Each row below holds a small network's activations on one input, seen along a few directions.
Each table varies a few parts of the input and shows all the possible inputs, shuffled.
Descriptions start from the smaller parts, as in this example, which fits no table here: values(2) and (point or line(11) or (line(4) and ring(5))).
Shared parts are said once, and a part with two or three values counts as separate values.
In the rows, zero is written as 128.

Other details of the inputs vary at random and push rows far along two fixed directions, the same in every table; ignore that.

Table:
row 1: [214 131 184 208 102 118 167 187  89 109 129]
row 2: [ 75 172  88  79 143 168 112 116 162 167 142]
row 3: [152  69 138 135 117  69 118 119 121 115 125]
row 4: [ 64 140 101  94 143 167 135  82 178 157 108]
row 5: [ 99 165 120  98 154 189 153 141 144 176 132]
row 6: [ 88 178 124 126 127 200 148 139 162 143 118]
row 7: [222 121 191 212 128 104 184 140 102 125 120]
row 8: [128 104 101  97 129  60  58 103  94  93 154]
row 9: [145  87 133 134 104  90 113 157 105  88 129]
row 10: [186  89 164 174 128  89 148 124 103 116 117]
row 11: [122  76 106 123 120  52  71  77 123  93 132]
row 12: [ 67 146  92 106 136 160 127  91 191 168 120]
row 13: [135 123 102  97 134  65  59  90  95  82 147]
row 14: [226 136 187 175 137 115 178 170  66 125 135]
row 15: [ 84 165 125 116 127 201 156 141 154 144 110]
row 16: [ 66 146  98  64 145 165 125 138 160 174 138]
row 17: [147 171 177 176 128 235 226 199 143 177 111]
row 18: [ 82  87  76  92 105  57  26  90 113  52 138]
Description of these inputs: values(3) and (point or ring(5)).
Question: Changing only the values(3) part turns row 6 into row 7. The same change can be made to row 18. Which row results?
Answer: row 11
Question: Change only the ring(5) part in row 13. List by row number the other rows that result.
Answer: row 2, row 5, row 8, row 14
Question: Change only the values(3) part in row 5. List by row number the other rows that result.
Answer: row 10, row 17

Table:
row 19: [154 165 161 130 141 182 194 189 116 195 135]
row 20: [ 79 157  72  63 136 151  83  97 138 111 134]
row 21: [ 61 130  85  59 146 136  80 110 135 141 159]
row 22: [161 192 160 142 134 194 199 170 118 159 128]
row 23: [137 141 150 158 110 199 190 183 148 150 112]
row 24: [210  65 158 189 112  24 115 102  92  88 149]
row 25: [156 183 176 167 133 184 185 189 142 168 119]
row 26: [ 76 115  73  92 131 121  97  67 187 148 125]
row 27: [ 54 107  87  97 145 136  99  63 162 133 106]
row 28: [206 117 149 136 122  44  99 135  58  52 142]
row 29: [ 44 116  86  87 110 147  90 109 162 104 133]
row 30: [ 72 123  84  82 135 107 102  71 193 145 125]
row 31: [ 54 150  78  97 130 142  67 105 148 126 129]
row 32: [155 144 186 175 141 190 227 147 145 189  92]
row 33: [ 52 106  99  93 144 136  99  60 166 129 118]
row 34: [184  76 154 154  95  45 107 154  86  49 124]
row 35: [149 175 157 168 129 198 171 179 140 171 118]
row 36: [ 69 122  80  86 126 112 103  67 183 152 122]
row 37: [148 183 168 166 124 189 182 181 134 175 116]
row 38: [ 53 148  90  94 128 142  65 102 152 122 141]
row 39: [200 111 149 153 119  58  96 127  49  53 158]
row 40: [ 64 105  89  89 144 137  97  66 167 133 100]
row 41: [198 109 134 152 119  54  91 126  46  54 147]
row 42: [160 154 152 133 146 185 181 185 120 184 138]
row 43: [156 147 189 169 150 188 228 152 158 184  94]
row 44: [176  67 139 170  93  56  98 146  75  52 130]
row 45: [162 162 168 130 150 173 194 194 123 184 138]
row 46: [207  67 143 188 113  25 114 103  92  92 138]
row 47: [ 63 130  73  63 147 135  81 114 131 144 148]
row 48: [183  74 151 159  86  48 106 148  74  55 121]
Question: What do these inputs look like to the network?
Answer: line(5) and (values(2) or line(4))
Question: Changing only the line(5) part turns row 36 into row 24. The same change can be made to row 37. Which row results?
Answer: row 38
Question: A walk changes only the line(5) part. It starts at row 34 and steps to row 48. List the rest of the walk in order.
Answer: row 23, row 44, row 29
Question: Change only the values(2) part in row 30. List by row number the other rows that result.
Answer: row 43

Table:
row 49: [ 87 138 112 102 137 177 128 156 156 170 132]
row 50: [ 58  81  83  94 105 101  61  61 148  70 103]
row 51: [ 79  70  76  81 130  63  62  63 170 127 134]
row 52: [175  54 147 149 121  47  95 122  83  97 145]
row 53: [ 88 158 109  92 122 186 124 180 146 150 151]
row 54: [112 204 118  54 155 168 125 153 115 171 158]
row 55: [160  84 140 132  90  59  91 181  68  50 141]
row 56: [135 158 123  89 183 165 169 113 128 195 150]
row 57: [139 164 132  93 173 139 170  96 156 219 134]
row 58: [ 74 147  63  75 114  99  33 104 111  76 156]
row 59: [180  88 139 167 123  50  94  95  72  89 142]
row 60: [ 77 146 115 124 110 195 139 139 164 127  94]
row 61: [186  93 148 180 123  38 104  72 114  74 115]
row 62: [ 85 161 127 132 146 182 144  91 162 143 113]
row 63: [ 70 154  76  81 116 107  34  95 121  48 137]
row 64: [ 84 111 135 120 129 174 172 144 161 166 112]
row 65: [193 103 183 213 102 130 203 139 148 128  92]
row 66: [178 115 145 165 119  64  81 115  73  53 120]
row 67: [ 77 166 109 115  97 203 135 163 155 106 113]
row 68: [238 158 178 155 168 133 195 183  65 167 152]
row 69: [211 153 183 205 127 145 182 179  84 147 133]
row 70: [219 131 185 220 129 120 205 137 123 168 128]
row 71: [ 85 130 128 115 124 178 158 172 153 157 111]
row 72: [ 82 107 118 117 127 149 168 120 197 175 105]
Question: Changing only one part turns row 61 into row 66. The same change can be made to row 65. Which row results?
Answer: row 60
Question: What do these inputs look like to the network?
Answer: line(4) and (point or ring(5))
Question: Which other rows agree with row 59 in the line(4) part? List them by row number.
Answer: row 50, row 52, row 56, row 62, row 64
Question: Change only the ring(5) part in row 53. List by row number the other rows that result.
Answer: row 55, row 58, row 63, row 67
